Each row below holds a small network's activations on one input, seen along a few directions.
In each table, some parts of the input vary, and every possible input appears once, in random order.
Descriptions start from the smaller parts, as in this example, which fits no table here: one of 3 separate values, together with either a single point or one of 9 places along a line or (one of 4 places along a line, together with one of 5 places around a ring).
Shared parts are said once, and a part with two or three values counts as separate values.

A family of inputs:
row 1: [-78  37  25 -86  36 -22  74 -57 -26  -5  50 -71  74 -61]
row 2: [ 15  -5   8 -13  -9 -11  -2 -36 -15 -17  14  16 -44 -21]
row 3: [  7   3  -3   1  32  14 -18 -15   8 -12   5  13 -12  36]
row 4: [  7 -14 -14  22   9   3 -28  20   1  21 -38 -26  30  39]
row 5: [ 20  -6   0  -8 -30 -15   7 -11  -7  -5   4   7 -30 -34]
row 6: [  3  -3  -2  -6  -9   3  18   9  16 -12  21  23 -16 -11]
row 7: [ 17 -13  -5  -5 -38 -16  12   3 -13  12   9   1 -20 -44]
row 8: [ 13   2  15  -6 -21 -13   6 -25 -17 -13   9   9 -38 -27]
row 9: [  0  -8  -6  -4 -12   4  17  26  10   3  22  14  -4 -28]
row 10: [-11   8  -7  14 -11   6   3  31   5  20  -6  -2  25  -6]
row 11: [  2  11   5  13  23  10 -10  -3   9 -11  -3   7  -2  24]
row 12: [ -5   7  12  -3   3   7  12  -5   8 -21  22  23 -21 -11]
row 13: [  5   4  -6  11   6   8 -12  10  10  -1   4   7   7  22]
row 14: [-13  -1  -8  24  -7   4 -23  26  -5  26 -46 -27  41  25]
row 15: [  2   0   0  -5 -47 -14  17  12 -17  14  -4  -1 -11 -58]
row 16: [  2  -1   6  21  26   8 -35 -10   0  -3 -37 -16  14  56]
row 17: [  0  -4 -18  12   0   7  -5  25  10  12  -2  -3  15   9]
row 18: [ 12 -11   3  11  44   7 -40 -19   2  -3 -29  -7   2  66]
row 19: [  8   2   6  -9  18   7   8 -16   7 -22  27  32 -29  -1]
row 20: [-14   4  -5   0 -27   2  29  32   5   6  13  17   3 -35]
row 21: [ 10 -13  -6  16  12   2 -28   3   9  11 -34 -17  17  57]
What is each input in this table made of? -> either a single point or (one of 4 places along a line, together with one of 5 places along a line)
Start at row 3 and move only the place on the line of 5, one step at a time. The first step leads to row 11. Which rows follow, in order? -> row 13, row 17, row 10

A family of inputs:
row 22: [-13   0   2 -10  27  -1   2 -21  -2  -5 -11 -23  15  22]
row 23: [ -6  -3  -5 -29 -37 -14  35 -11 -12  -1  44  16 -40 -73]
row 24: [ 28  -1   2  15 -18  -5 -25   5  -2   2 -12  14 -18  11]
row 25: [-15   9  -3  10   2   3   2  26  13  11 -15 -19  42  14]
row 26: [ 20 -25  -6  25 -25  11 -13  38  15  13  -1  13  -7   6]
row 27: [-26  -2  10 -53  -4 -21  47  -7 -14  -4  44 -25  15 -61]
row 28: [ 23 -13   2  14  -2   0 -13  -8  11 -15  -5  13 -32  13]
row 29: [-20  23   3 -13  40   9   8 -24  -2 -12  -2   1  14  27]
row 30: [ 15   5   0   9  12  16 -11 -18   0 -13   9  37 -32  15]
row 31: [ 15 -17  -8  19 -17   3 -21  21  -4   9 -18  14 -20  -2]
row 32: [ -7   9   1   1  14  -6  -6  -6   0   6 -12 -22  27  22]
row 33: [-14  14   1  11   8   3  -5   6  -2   9 -22 -18  34   6]
Changing only one part turns row 29 into row 30. The same change can be made to row 27. Which row results? -> row 23
What is each input in this table made of? -> one of 2 separate values, together with either a single point or one of 5 places along a line

A family of inputs:
row 34: [  8  -2 -14   8  54  15 -42  -9   3  -1 -39 -12  12  84]
row 35: [ 29  18  20  32   5   9 -28  -4  20 -17 -20  17 -27  49]
row 36: [-27   5  -3 -48  32  -8  26 -43  -8 -16  56 -36  35  -6]
row 37: [ 26   2  -7  -8  -8  12  -7  -3  -5 -19  27  54 -50 -24]
row 38: [ 11  -1  -2  16 -38   4  -8  35  -9  10   6  34 -26 -55]
row 39: [-25 -16  -9 -26 -30  -1  52  17   8  12  33   2  13 -41]
row 40: [ -3 -15 -29  28  22  14 -36  24   0  26 -60 -23  48  63]
row 41: [ 50 -54  -5 -15 -70 -51  -6 -22 -32  11 -31 -18 -61 -51]
row 42: [  2  13  19  24  42  20 -43 -26  -9   1 -56 -15  17  83]
row 43: [ 15   1   7  45 -35   7 -27  31  15   2 -33   3  -1  19]
row 44: [ 15  -4 -23   7 -42   8   1  32  -7   8  10  35 -23 -46]
row 45: [-11  -5   7 -43   8  -2  47 -16   1 -16  53  11 -14 -15]
row 46: [  9  12   6  18 -57   4  -1  16  -5  16  -4  35 -32 -50]
row 47: [-34  30  18 -36  43 -15  17 -39 -13 -18  28 -40  24 -21]
row 48: [ -8  -9  -6  35  27   9 -42  28  -4  29 -63 -27  42  55]
row 49: [ 25  -6   6  38  24  13 -32   9  28 -24  -9  17 -27  39]
row 50: [ 18 -15 -25  34 -17   0 -22  46  30   9 -20  20   5  23]
row 51: [-35  40  33 -33  25 -10  20 -56 -19 -16  16 -38  28 -16]
row 52: [ 17  16  21   9 -24   9  -7 -23  -6 -15  11  54 -52 -27]
row 53: [-17  12   3 -34  10  -4  42 -14  -4 -27  34  15 -19 -22]
row 54: [-29  19  26  -9 -34  -5  49   5   1  11  -3   3   7 -53]
row 55: [  1 -28 -29  18  17   3 -29  26   6  42 -32 -21  44  68]
row 56: [ 31 -12 -17  -2 -11  15   1 -12  -3 -12  45  44 -43  -9]
row 57: [-40  17   9 -20  11 -13  25  -2 -13   9  10 -49  56 -51]
row 58: [  9 -13 -10  49 -13   2 -31  43  30   8 -26   6  -3  18]
row 59: [-16  26  41 -23   2  -2  47 -28  -5 -21  16  16 -16 -29]
row 60: [ -3  -2   0  25  58  13 -45 -12   6   1 -43 -17   4  75]
row 61: [ 36 -24 -13  19  16  13 -24   5  33 -13  15  18 -21  57]
row 62: [ 62 -45   9 -25 -32 -49  -7 -56 -32 -13 -15   0 -85 -28]
row 63: [-12   8   4  40  10   8 -36   8  -8  35 -73 -24  46  66]
row 64: [  8 -22 -17   9  53  14 -36 -17  12  15 -21  -7  21  95]
row 65: [ 32  -6 -10  17  14  11 -30  11  29 -26  -2  22 -29  42]
row 66: [-43  15 -16 -29  -2 -15  26  -3  -8   7  18 -43  51 -41]
row 67: [-27  25   2 -49  38 -15  20 -35 -15 -20  35 -27  29 -15]
row 68: [ 19 -16 -25   2 -49   7   4  31  -6  19  31  33 -18 -31]
row 69: [-22   4  -3 -25 -23  -4  47  25  -2   3  14   5  11 -49]
row 70: [ 21   7   9  13   1   7 -10  -6 -10 -19  21  44 -50 -30]
row 71: [ 27 -30 -25  31 -19   4 -15  46  29  17  -1   9   9  36]
row 72: [-39  34  20 -17  -9  -9  28 -21 -18  12  -4 -51  57 -40]
row 73: [-28   4  -9 -44   0 -12  30   1  -6  19  37 -50  58 -33]
row 74: [-22  12  26 -26  15  -3  39 -13  -1 -27  28   9 -24 -34]
row 75: [-31   4  11  -6 -18  -3  45  20  -2   1  10  -7   7 -57]
Changing only one part turns row 55 into row 64. The same change can be made to row 40. Which row results? -> row 34
Changing only one part turns row 46 into row 52. The same change can be made to row 39. Which row results? -> row 45
What is each input in this table made of? -> one of 2 separate values, together with either a single point or (one of 4 places along a line, together with one of 5 places along a line)
Which other rows does row 49 become when the choice among 2 separate values takes its other values? List them by row number. -> row 58
Start at row 48 and move only the place on the line of 5, one step at a time. The first step leads to row 58. Which rows follow, in order? -> row 38, row 75, row 57
